These are the activations of a small neural network, seen along a few directions. Each row is one input.
In each table, some parts of the input vary, and every possible input appears once, in random order.
Descriptions start from the smaller parts, as in this example, which fits no table here: one of 5 places around a ring, together with either a single point or (one of 2 separate values, together with one of 4 places along a line) or one of 11 places around a ring.
Shared parts are said once, and a part with two or three values counts as separate values.

Other details of the inputs vary at random and push rows far along two fixed directions, the same in every table; ignore that.

A family of inputs:
r1: [  6  -2   0   6   7 -13   4  -9  -2 -15  -6]
r2: [-26 -21 -10  14  12  -3 -12  -7  12   3   9]
r3: [ 10  -3  -8  -1  -1  -2  -8   8  13 -19  -4]
r4: [-11   8  34 -37   7  41 -17 -13   8   2 -42]
r5: [ -4   5  -4  11   4 -13  13  -6   4 -11 -11]
r6: [  6  -5  -4   3   6  -5   5   0   3 -18  -5]
r7: [ 14  49 -23  24   3  29  12  11 -46  45  32]
r8: [-26 -19  -6  22   8   3 -21  12  16 -10   4]
r9: [  2 -10   4  -8 -11  -6  -4  13   9  -9  11]
r10: [-11   9  38 -34   9  31 -18 -22   3   3 -44]
r11: [-17   0  46 -31  -7  48  -7   1   1  13 -36]
r12: [ -7  15  42 -27   9  61  -5   4 -16  14 -25]
r13: [  4  -3  -1   2  -8 -17   3   1  -7  15   4]
r14: [  6  -9  -7   0   6  -6   9  -7   1 -14  -4]
r15: [ 11  -5   3  -8   5 -23  -5   0   3   9   3]
r16: [-26 -17  -6  18  11  -1 -18   3  14  -3   8]
r17: [  1   0 -15  -5 -10  -4  -2  -7   0  -6   8]
r18: [ 18  35 -13  26 -14  32   1   5 -36  35  36]
r19: [-21  -1  -8  28  12  -3 -19  -6  -3   7  17]
r20: [ 26  29 -19  11  -3  36  -2   7 -26  31  39]
r21: [-2 -6  5  6  2 -4 16 18 11 -8  0]
r22: [  9  -6 -10  -5   1  -6  -2  -6  10  -9  -2]
r23: [ -4  -2 -11   5   3  -6  17  -4   7 -10  -9]
r24: [ -1   1  -4  -3  -9 -16  -7 -11   2 -11   1]
r25: [ -1  -2  -8  -7 -10  -8  -6  -2   7 -14   2]
r26: [  6  -6  -5   4   4  -2   3   8   3 -24  -7]
r27: [  3  -1  -7  -1   9 -21   4  -6  -8  -6 -11]
r28: [ -1  -6  -8   6 -13  -2   0   8   8 -16  -9]
r29: [-14  14  40 -39  -4  50 -14  -7  -7  21 -18]
r30: [ 12 -10   5  -4  -1  -4  -5  15  15  -8   7]
r31: [11 -2  8  7  7 -9  7 -1 -7 -1 12]
r32: [ -1  -9 -10   2 -11  -6   6  -7   6  -7  -6]
r33: [ 1  0  1  9  3 -2 18 11  5  1  8]
r34: [ -4   1  -9  10   1  -2  12  11  10 -19 -12]
r35: [ -3  -2 -10   1  -8 -21   1  -7  -3   1 -13]
r36: [-28 -10 -11   9  18 -24 -17  -4  -2  13  -1]
r37: [ -3 -17   3   1   5 -19  23   2  15  -6   0]
r38: [  2 -13   1 -12  -8 -10   2  -3   8   0  13]
r39: [15  1  5  2  2 -9 -4  0  3  4 14]
r40: [  2   3  -8  12 -11  -7   1  -8  -3  -4  -2]
r41: [ 10   6 -14  -3   4 -17  -7  -5  -4   3  -3]
r42: [ -6   6 -11   3   6 -21  13  -4  -2  -2 -16]
r43: [ -2  -2   9   8   5 -15  16   0   5  -1   1]
r44: [ 16  40 -21   7 -10  21  -8   5 -42  40  39]
r45: [  2 -14   6   2 -11  -7   6   6   9   0   5]
r46: [ -4   1  -8   8   3  -6  14   3  10 -14 -10]
r47: [  8 -15   5  -3   7  -8  13   0   1  -4   7]
r48: [ -1  -3  -8  -5 -12  -5  -8   6   8 -19   0]
r49: [ 17  38 -13  14 -13  28  -7   3 -36  30  43]
r50: [12 -9  5 -5  1 -7 -3  7 15 -3  9]
r51: [-21   6  33 -30  -5  43  -9 -13   2   5 -46]
r52: [  2 -17   2   0 -10  -8  10  -1   8   4   5]
r53: [  8 -12   8   0   6  -7   9   7   4  -8   7]
r54: [ -3   2 -11 -11  -6 -24  -7  -8  -3  -2  -4]
r55: [  6  -8   6  -4  10 -23   7   0  -7   4   1]
Each input here is: one of 5 places along a line, together with either a single point or (one of 2 separate values, together with one of 5 places around a ring).
Changing only the place on the line of 5 turns r43 into r7. The same change can be made to r18. Which row results?
> r13
Change only the choice among 2 separate values in r54. List by row number the other rows that result.
> r44
Which other rows agree with r20 in the place on the line of 5? List them by row number.
> r2, r14, r17, r22, r23, r32, r37, r38, r47, r52

A family of inputs:
r56: [-2  2  5 -2  2  8 -4  2 -2  8  3]
r57: [ 7  6  5 -4 -5 12  4  6 -1 -2 -1]
r58: [ 1  5  4 -1  1  5  8 -3 -6  6 -2]
r59: [-2  1  7 -2  1  6 -3  3 -2  8  3]
r60: [ 20  -7 -23  18  -5 -25  12  14   6 -13  25]
r61: [-5  5 -3 -3  1  1 -6 -4 -5  6 -4]
r62: [ 5  5  3  1  5  8  1  0 -5  2  1]
r63: [ 0  2  2 -5 -4 11 -7  4 -1  4  2]
r64: [-6  4 -1 -2 -2  2 -3 -7 -6  8 -2]
r65: [-14 -37  20 -23   7 -43   2 -13  35 -34 -38]
r66: [-22   4  -2  10   6  29  -8   5   3  -3 -12]
r67: [ 0  8 -1 -3  2  3  3 -3 -6  2 -8]
r68: [-16 -33  17 -19   1 -38  -4 -10  30 -23 -31]
r69: [-3  0  3  1  6  5 -7 -1 -3  7  5]
r70: [ 7  4  5 -4 -4 12  7  2 -3  2  2]
r71: [-6  4 -1 -2 -1 -1 -5 -4 -5  6 -4]
r72: [ 1  6  4  0  3  3  6  1 -5  4 -4]
r73: [-1  1  6 -2 -2  8 -4  4 -1  7  4]
r74: [-6  1  1  1  7  1 -7 -5 -4  6  1]
r75: [-5  3 -3 -1  3  1 -9 -6 -4  3 -2]
r76: [-21   4  -1  12   2  32  -4   1   0   1  -8]
r77: [ 1  9 -3 -4  0  3  2 -3 -5  0 -9]
r78: [ 1  8  1 -1  1  5  7 -5 -8  6 -3]
r79: [ 4 11 -3 -4 -3  7  1 -3 -5  0 -9]
r80: [ 9  5  1 -4 -4 14 -1  3 -2 -4  1]
r81: [-4  1  6 -1  3  3 -3  1 -3  9  1]
r82: [ 10  -3 -30  21  -4 -27  -4   2   0  -8  24]
r83: [ 21  -4 -23  18  -6 -19   7  11   5 -16  27]
r84: [ 0  0  5 -6 -8 10 -4  0  0  4  4]
r85: [ 15  -3 -24  22   2 -26   8   6  -1  -8  24]
r86: [-7  1  3 -1  2  2 -1 -6 -5 10  0]
r87: [ -9 -14  15 -12   5 -19   6  -5  14 -12 -24]
r88: [ 5  3  6 -3 -2  9  7  0 -3  3  0]
r89: [-4  5 -1 -3 -5  4 -5 -8 -5  6 -2]
r90: [ 0  3  4 -4 -6 10 -6  4 -1  4  3]
r91: [-12 -30  16 -19   1 -36   8 -12  27 -25 -32]
r92: [ 7  5  4 -6 -3 13  3  5  0 -2 -2]
r93: [-6  4  1 -1  1  0 -5 -3 -6  8 -3]
r94: [ 3  5  5 -1  2  5  6  3 -4  3 -3]
r95: [ 6  3  4 -1  3  9  1  1 -2  0  1]
r96: [ 13  -8 -23  20  -5 -21  -2  10   6  -9  32]
r97: [-6  1  5  0  4  1 -3 -1 -4 10  0]
r98: [ 3 10 -2 -4 -6  7  4 -6 -6  2 -6]
r99: [ 8  7  3 -5 -7 13  3  6 -3 -1 -1]
r100: [ -3  -7   7 -11  -2 -12   3  -6  10 -12 -21]
r101: [-1 -1  6 -5 -6 10 -3  1  2  4  5]
r102: [ 13  -8 -23  21  -2 -22  -1   9   4  -7  31]
r103: [ 8  6  2 -6 -5 13  2  5 -2 -3 -2]
r104: [-4  1  5 -1  4  5 -4  1 -3  9  1]
r105: [-1 -1  7 -3 -3 10 -2  0 -1  8  5]
r106: [ 1 11 -3 -2 -2  4  3 -2 -8  2 -7]
r107: [-20   1  -3  12   8  26 -12   1   4  -6  -7]
r108: [  1 -14  14 -14  -5  -6   7  -1  16 -14 -12]
r109: [-1  1  3  1  4  8 -8  0 -2  6  7]
r110: [ 8  4  3 -6 -9 12  5  2 -2 -1  0]
r111: [-6  0  5  0  2  3 -1 -4 -4 11  3]
r112: [-4  0  6 -1  1  6 -1 -2 -4 11  4]
r113: [ 28  19 -35  30  -6   4   6  15 -18   4  44]
r114: [-10 -21  19 -13   2 -12   0  -5  16  -5 -11]
r115: [-1  0  6 -4  0  9 -5  3  0  6  3]
r116: [ 6  5  4 -3  1 10  5  4 -3  2 -2]
r117: [  1   1   1  -3  -2  10 -10   1   0   1   5]
r118: [ 6  5  6 -4 -3 10  5  5 -2  0 -1]
r119: [ 1  9  0 -1  4  5  4 -1 -7  4 -5]
r120: [-5  0  2  1  7  1 -7 -4 -2  6  3]
r121: [-12 -14  10  -9   7 -16  -3  -5  11  -3 -14]
r122: [-7  2  1 -2  0  1 -2 -7 -5  9 -2]
r123: [-22   3  -1  12   4  26  -7   6   3  -3 -11]
r124: [ 0  8  0 -2 -1  4  6 -6 -7  5 -5]
r125: [ 6  6  5 -2  0  9  5  4 -4  3 -1]
r126: [  7  -4 -24  23  -1 -31   4   7  -2  -1  25]
r127: [ 1  6  0  0  6  3  1 -4 -6  1 -3]
r128: [-4  5 -2 -5 -2  3 -8 -4 -3  4 -6]
r129: [-5  2  3 -1  5  3 -4 -1 -4 10  1]
r130: [ 0  1  5 -5 -2 10 -6  4  2  4  3]
r131: [ 10 -24 -13  14  -2 -46  17   5  17 -20  13]
r132: [ 2  8 -2  0  4  5 -1 -5 -7  1 -4]
r133: [ 4  7  3 -1  3  8  5  2 -6  4 -2]
r134: [-6  4  0 -2  3  2 -6 -4 -5  8 -4]
r135: [ 13  -6 -22  19  -8 -23   2  13   5  -7  30]
r136: [-5  2 -2  0  5  1 -9 -6 -5  5  0]
r137: [ 0  8  0 -1  1  2  4 -2 -6  3 -8]
r138: [  9 -21 -15  14   2 -47  14   6  16 -20   9]
r139: [ -2  -8   5 -10   1 -11  -2  -9  11 -15 -18]
Changing only one part turns r66 into r76. The same change can be made to r103. Which row results?
> r110
Changing only one part turns r64 into r71. The same change can be made to r114. Which row results?
> r59
Describe the family of inputs behind these rows.
> one of 4 places along a line, together with either a single point or (one of 2 separate values, together with one of 10 places along a line)
Change only the choice among 2 separate values in r77. List by row number the other rows that result.
> r61
Change only the choice among 2 separate values in r79. List by row number the other rows that result.
> r128
Change only the place on the line of 10 in r110. List by row number the other rows that result.
> r58, r70, r78, r88, r91, r98, r108, r124, r131

A family of inputs:
r140: [  3   1  -6  -1  -2 -10  -1  -8  -2  -2  -4]
r141: [ 0 -3 -4  4 -7  3  7  6  6 -9  1]
r142: [ -8  16  20 -21   6  30  -6 -13 -11  11 -24]
r143: [ -6 -15  19 -16   5  -9  -2   0  17  -9 -19]
r144: [-32  -9 -12  21  12   0 -19  -2   7  -1  -1]
r145: [-1 -2  0  0  2 -5  8  0  0 -3 -7]
r146: [ 13  -1 -24  16  -2 -31   5   7  -3  -3  24]
r147: [ 1 -2 -1  6 -3  1  7  6  3 -8 -1]
r148: [ -9  13  26 -24   6  33  -8  -5 -10  15 -23]
r149: [ -1  -3   3  -2   2 -11   0  -5  -1   6   6]
r150: [  3 -24   1   5  -2 -26   3   5  17 -14  10]
r151: [ 6  0 -3  2  4 -1  2  1  3 -7  0]
r152: [ 19   1 -31  28  -3 -23   6  10  -9   4  42]
r153: [  1   0  -3  -3  -3 -15  -2  -3  -1   3  -1]
r154: [ -9 -20  23 -15   6  -8  -1  -4  18  -5 -14]
r155: [ -6  13  23 -17   3  40  -7  -5  -6   4 -21]
r156: [-1  2 -3  2  1 -9  8 -3 -2 -1 -4]
r157: [ 3 -1  0 -3  4 -2  1 -3  0 -6 -5]
r158: [ 4 -2  1  1 -3 -1 -1  8  4 -5  3]
r159: [ -7  12  20 -20  -1  43  -8  -5  -3   4 -20]
r160: [ 2 -1 -2  5  1 -3  9  4  4 -4 -2]
r161: [  0 -18 -12   6  -4 -43  11  -4  13 -15  -4]
r162: [ 22  56 -35  29 -10  44  -6   4 -56  50  51]
r163: [ 3 -3 -2 -1 -7  2 -2  8  6 -5  5]
r164: [ 1 -8  2 -2 -6  4 -2  4  7 -1  9]
Describe the family of inputs behind these rows.
> either a single point or (one of 4 places along a line, together with one of 6 places along a line)
Start at r161 and move only the place on the line of 6, one step at a time. The first step leads to r156. Which rows follow, in order?
> r145, r160, r147, r141
Start at r150 and move only the place on the line of 4, one step at a time. The first step leads to r158. Which rows follow, in order?
> r155, r147
